A small network was shown many inputs. Here are its activations along a few directions, one row for each input.
Each table varies a few parts of the input and shows all the possible inputs, shuffled.
Descriptions start from the smaller parts, as in this example, which fits no table here: one of 5 places around a ring, together with either a single point or one of 9 places along a line or (one of 3 separate values, together with one of 4 places along a line).
Shared parts are said once, and a part with two or three values counts as separate values.

Table:
r1: [-27  -5 -16 -29   1 -31 -16  22  -6 -18 -41]
r2: [ 16  43   2  -3  -5  30  30 -35   7   8  55]
r3: [ 24   0   7  12   6  30  23 -17  -2  13  40]
r4: [  5 -36  -6  25  16 -24 -60  40  -8  -6  -4]
r5: [  7 -43  17  27   0   1  -5   2  -1   4 -40]
r6: [-12  -3 -14 -15  27 -35 -46  34 -12 -11   5]
r7: [  2  38   5  -8 -33  23  59 -45  18   5   8]
r8: [ 14  -4  10   8 -20  23  48 -33   9  13  -6]
r9: [-27  42  -4 -37 -20   0  32 -12   5  -4 -10]
r10: [ -4 -36  -8  16  -4 -23 -30  28  -2 -12 -51]
r11: [-13  46  -7 -24   8   3   0  -3   1   3  37]
r12: [ 15 -42  15  30  22   4 -35  19  -8   5   7]
- Changing only one part turns r5 into r12. The same change can be made to r8. Which row results? => r3
- What is each input in this table made of? => one of 2 separate values, together with one of 6 places around a ring

Table:
r13: [ -6  15  -3 -13   3  -4  -2   2  -3  -3  12]
r14: [ 3 -5  5  5 -6  5 11 -9  2  1 -8]
r15: [-5  5 -2 -5 -5 -1  8 -6  3  1 -8]
r16: [-7  9 -5 -9 -7 -2  7 -4  1 -3 -7]
r17: [  6 -11   8   8  -7   8  14  -8   1   3  -8]
r18: [-2 10 -2 -7  2  0 -3  0 -1 -1 13]
r19: [13 -7  4 10  3  9  2 -3  1  6 13]
r20: [10 -2  3  7  3  6  0 -4  1  3 13]
r21: [ 1  7 -1 -2  4  1 -1 -2  0  2 12]
r22: [-12  14  -7 -16  -4  -5   7  -1   1  -4  -8]
r23: [-1  1  1  3 -7  4  9 -6  2  0 -8]
r24: [ 4  4  1  6  3  6 -1 -1  1  3 12]
r25: [ -6 -40  -3  12  18 -27 -51  41  -9 -10 -30]
- What is each input in this table made of? => either a single point or (one of 2 separate values, together with one of 6 places along a line)

Table:
r26: [-41  25 -26 -36   3 -49 -40  35  -3 -24 -31]
r27: [ 15 -19   9  31  25   2 -31  15  -8   4  18]
r28: [ -3  -7   8   0  -6  10  26  -5   1   9 -16]
r29: [ 14 -31  12  17  29   5 -24  22 -13   5  17]
r30: [ -3  23   9 -14  -8  14  29 -31   8   4   9]
r31: [-36  18 -32 -39  12 -46 -33  33 -10 -22 -33]
r32: [ 16 -42   4  19   8  -8 -20  14  -4   4  -4]
r33: [ -1  16   8 -20  -3  15  36 -27   2   4   8]
r34: [  6  52 -12 -16 -13  23  44 -35   6   5  42]
r35: [  1  55  -8 -17 -19  23  34 -34  12   6  44]
r36: [ 11 -34   5  16  -6   8  -2   6  -1  -3 -18]
r37: [ 17 -30   7  30   0 -12 -26  11   1   2  -5]
r38: [  9 -26   7  23 -11   6 -11   3   3  -3 -17]
r39: [ -5   0   9   7 -12   9  18  -8   6   9 -15]
- What is each input in this table made of? => one of 2 separate values, together with either a single point or one of 6 places along a line
- Change only the choice among 2 separate values in r38. List by row number the other rows that result. => r36
- Change only the place on the line of 6 in r39. List by row number the other rows that result. => r27, r30, r35, r37, r38

Table:
r40: [-11  42  -7 -23 -11   0  10 -14   8  -6   9]
r41: [-10 -22   7   1   2 -10   1   1   1  -2 -41]
r42: [  1   2   6  -8 -17  17  39 -23   1   2 -16]
r43: [ 4  5  5 -5 16  1 -5 -3 -3  6 29]
r44: [-23  -1 -17 -13   2 -28 -35  33  -6 -17 -22]
r45: [ -6 -16   9  -5  -7   0  13  -3   4  -2 -32]
r46: [  8 -38   0  32   4  -7 -39  25  -4   0 -17]
r47: [ 22 -10   2  28  -7   3   0  -7   6   7  12]
r48: [-15 -36  -3   3   3 -12 -12  19  -2  -5 -48]
r49: [ -3  -8   3  -4 -17   4  26 -17   5   3 -21]
r50: [ 26  -1   4  25  -5  16  13 -12   4   4  17]
r51: [ 8 14  7 -9 17 14  7 -9 -3  4 34]
r52: [ 14 -29   2  31   2  -4 -26   7  -1   1  -8]
r53: [ 21 -20   3  26  -2   1 -12   6   3   1   1]
r54: [  4  22   2  -9  11  27  23 -18  -2  12  45]
r55: [  4  -9   0  -8  17   1 -15  11 -10  -1  20]
r56: [ -8 -23   4  -1  30 -14 -40  36 -17  -2   1]
r57: [-11  32 -16 -18 -12 -16   1  -5   7  -3   6]
r58: [ 17   9  13  24  -9  27  25 -21  10   9  26]
r59: [-19  13  -9 -14   2 -26 -23  14   0 -14 -15]
r60: [-14  51 -11 -23 -20  12  25 -23   9   2  20]
r61: [  2 -13   0  -1  27 -12 -24  20 -16   1  12]
r62: [-12  20 -15 -20  -6 -18 -10  10   2 -12  -4]
r63: [  0  16  10  -8 -19  24  56 -27   2  11  -7]
- Changing only one part turns r55 into r54. The same change can be made to r45. Which row results? => r63
- What is each input in this table made of? => one of 4 separate values, together with one of 6 places along a line
- Change only the place on the line of 6 in r52. List by row number the other rows that result. => r46, r47, r50, r53, r58
- Change only the choice among 4 separate values in r47. List by row number the other rows that result. => r43, r49, r57
- Change only the choice among 4 separate values in r48. List by row number the other rows that result. => r44, r46, r56

Table:
r64: [ 37   3 -18  24   7   2  -3 -10   8  12  31]
r65: [-21  18  -3  34 -16 -11 -25   5  12  -6 -12]
r66: [ 27 -38   5  34 -11  -9  11  -2   5  12 -31]
r67: [  2 -23  -2 -17  37  -5 -29  27 -27 -12   0]
r68: [-18  -2 -20 -18 -22  -3  28  -3   9   2 -44]
r69: [-12 -17  12 -18  11 -13  17 -31   8  12 -34]
r70: [ 25 -34 -11  18  11 -17 -41  24   4 -22  -6]
r71: [ 11  10  -8  -7  33  11  17  -4 -15  12  44]
r72: [ 21 -21  25  19 -13  37  15 -12  -2   4  26]
r73: [  6  24   0 -25  11 -23  11 -31   5  13  37]
r74: [ -6  28  12 -23 -10  31  35  -7   3 -13   4]
r75: [ 16  18   2  15 -40  16  10 -30   9 -13  -3]
r76: [ -4 -32  12   0  24   6  34   2 -16  11 -27]
r77: [  2 -13 -28   4 -10 -31 -37  11  -1 -31 -15]
r78: [ -6  40 -34 -25 -16 -10  21  -3  10   0  29]
r79: [  2  -6  14  49   1   0 -28  15  15   6   1]
r80: [-31  33  11  -5   4   2 -12  25  -5   9 -10]
r81: [ -9 -16  19  32  10  16 -26  22   4  17  13]
r82: [-10 -11   9 -35  13 -40 -34  -2  -5 -15  -2]
r83: [ 11 -51  10  22   0   6  21   5  -7  19 -20]
r84: [ 38  -6  21  30 -23  24   6 -18  10  -2  10]
r85: [ -5  33  -4 -20 -35  28  22 -17  13 -13  -4]
r86: [  7   0  28  -2  11  37  28 -14 -11  -4  19]
r87: [ 14  25 -35   8 -13 -13   4 -19   8  -1  24]
r88: [ -1  14  28 -19  -2  15  14 -47  12  -5  10]
r89: [-30  18  31  -3  13 -15 -24 -10  11  12  -1]
r90: [-19  -8  -5 -21   4   0  40   6  -6   4 -40]
r91: [ 13 -43  -6   3  19  -2 -38  30 -11 -11   6]
r92: [-38  37  -3  -2 -18  -2 -17  18   9   3 -15]
r93: [  3 -20 -15  18 -27 -17  15 -14   3   1 -44]
r94: [ -2  35 -19 -25   5  -6  29   6  -2   1  36]
r95: [ 24  -8 -13  11  16  19   2  -3  -6  20  44]
r96: [-13   2 -13 -34   7 -21 -19  34 -22 -15 -11]
r97: [-18   7  23  12  30  14 -20  18 -12  15   4]
r98: [-15   5 -25 -31 -12 -25 -27  26  -7 -20 -18]
- Changing only one part turns r79 into r66. The same change can be made to r80. Which row results? => r90
- What is each input in this table made of? => one of 5 separate values, together with either a single point or one of 6 places around a ring
- Change only the choice among 5 separate values in r73. List by row number the other rows that result. => r69, r82, r88, r89
- Change only the place on the ring of 6 in r72. List by row number the other rows that result. => r74, r75, r84, r85, r86
- List by row number the other rows that have the choice among 5 separate values in common with r70. => r67, r77, r82, r91, r96, r98
